Each row below is a small network's average activation on inputs in which a field has the value named, seen along a few directions.
Related values have similar rows: they may be neighbours, one step apart, or belong to one group.
(in the rows, 500 means zero)
Strong random noise was added to every row along 9 fixed directions; ignore it. To show where, here is one row again and again, with new noise each time:
[524 549 542 454 773 552 530 443 334 543 501 633 495 490 395 487 270 642
 545 416]
[528 603 649 486 645 380 471 511 273 610 578 296 567 668 697 723 628 448
 234 579]
[363 470 453 662 602 571 505 511 639 577 560 510 466 371 348 261 450 756
 703 403]
[501 414 613 383 341 678 531 379 365 335 764 600 539 498 490 461 560 590
 355 617]
[463 451 537 454 402 705 572 477 402 410 599 545 425 446 391 504 503 737
 530 468]
[536 385 594 611 594 353 396 333 413 536 668 502 721 413 561 251 496 373
 440 640]
[470 436 644 526 611 470 510 275 259 522 706 635 595 359 418 250 211 674
 345 563]
[497 497 420 483 430 574 591 594 427 541 283 432 514 633 608 762 670 588
 523 462]
[500 538 623 455 592 474 522 429 242 549 593 483 520 484 497 510 367 621
 242 532]
[337 571 532 763 849 381 493 478 573 743 567 399 541 557 544 405 451 721
 737 418]
[528 375 501 493 236 481 516 428 460 368 625 458 536 414 506 333 491 508
 500 602]


Field S:
s7: [320 400 447 566 306 688 593 513 819 406 536 680 556 422 471 290 586 648
 610 526]
s6: [407 613 472 510 538 370 336 485 988 399 848 506 457 611 498 213 550 261
 444 622]
s8: [478 275 679 626 249 571 552 252 389 317 774 559 576 399 528 345 502 604
 841 621]
s5: [595 547 640 438 500 399 498 526 269 491 543 461 404 475 409 616 355 484
 328 449]
s2: [568 435 646 522 413 444 454 337 366 370 563 499 440 383 424 525 378 417
 654 515]
s1: [632 460 737 494 431 396 455 366 333 421 611 497 557 463 508 508 477 285
 476 579]
s3: [442 615 404 555 578 384 486 491 612 598 427 520 379 278 398 255 120 548
 430 444]
s9: [363 668 559 555 744 425 491 502 474 697 478 536 512 453 533 574 365 576
 245 469]
s10: [421 473 557 848 627 318 500 532 414 742 442 246 286 284 310 363 306 793
 726 295]
s11: [625 622 558 466 720  98 333 445 516 526 707 294 396 504 470 326 180 185
 490 525]
s12: [422 622 439 497 576 389 507 474 631 603 617 477 432 595 597 461 330 514
 578 500]
s4: [418 420 484 574 475 464 554 406 429 586 460 554 652 537 638 466 526 600
 448 561]
Each value of S is a pair of two hidden parts, and every pair occurs once (4 first parts, 3 second parts).
- s5 and s10 share the first part; s5 and s3 share the second. Which value has the first part of s3 and the second part of s10? => s12
- s8 and s4 share the first part; s8 and s6 share the second. Which value has the first part of s6 and the second part of s4? => s11

Field Z:
z5: [485 479 471 562 417 316 503 477 676 467 485 489 531 613 559 386 420 388
 626 547]
z12: [448 598 352 443 561 412 574 680 595 662 150 537 608 593 648 576 485 495
 181 481]
z3: [449 608 421 509 466 486 562 644 801 483 578 429 449 762 693 528 627 549
 789 508]
z11: [432 641 546 487 431 512 518 527 491 471 623 365 373 529 531 610 474 576
 490 503]
z10: [397 618 438 499 520 487 544 557 752 501 514 566 453 629 511 516 508 478
 494 474]
z6: [523 513 537 618 388 231 489 510 519 537 480 287 465 523 576 494 398 400
 507 530]
z7: [548 462 528 455 420 374 540 336 268 457 523 493 513 458 595 475 271 468
 475 576]
z1: [417 383 506 514 255 410 593 346 331 563 587 487 574 415 558 296 322 717
 168 606]
z2: [446 513 386 414 406 696 580 581 563 443 477 555 346 477 307 466 496 742
 458 398]
z4: [524 440 497 441 529 575 489 467 423 489 532 577 479 586 458 568 562 490
 500 471]
z9: [511 474 621 671 708 434 357 514 390 635 515 367 642 250 447 409 602 462
 421 526]
z8: [521 488 593 480 495 491 501 369 358 460 577 502 507 494 574 599 452 497
 579 545]
Z is arranged as 4 separate groups.
- List the group mates of z2, in the order listed. => z1, z4
- List the group mates of z8, in the order listed. => z11, z7
- List the group mates of z12, in the order listed. => z3, z9
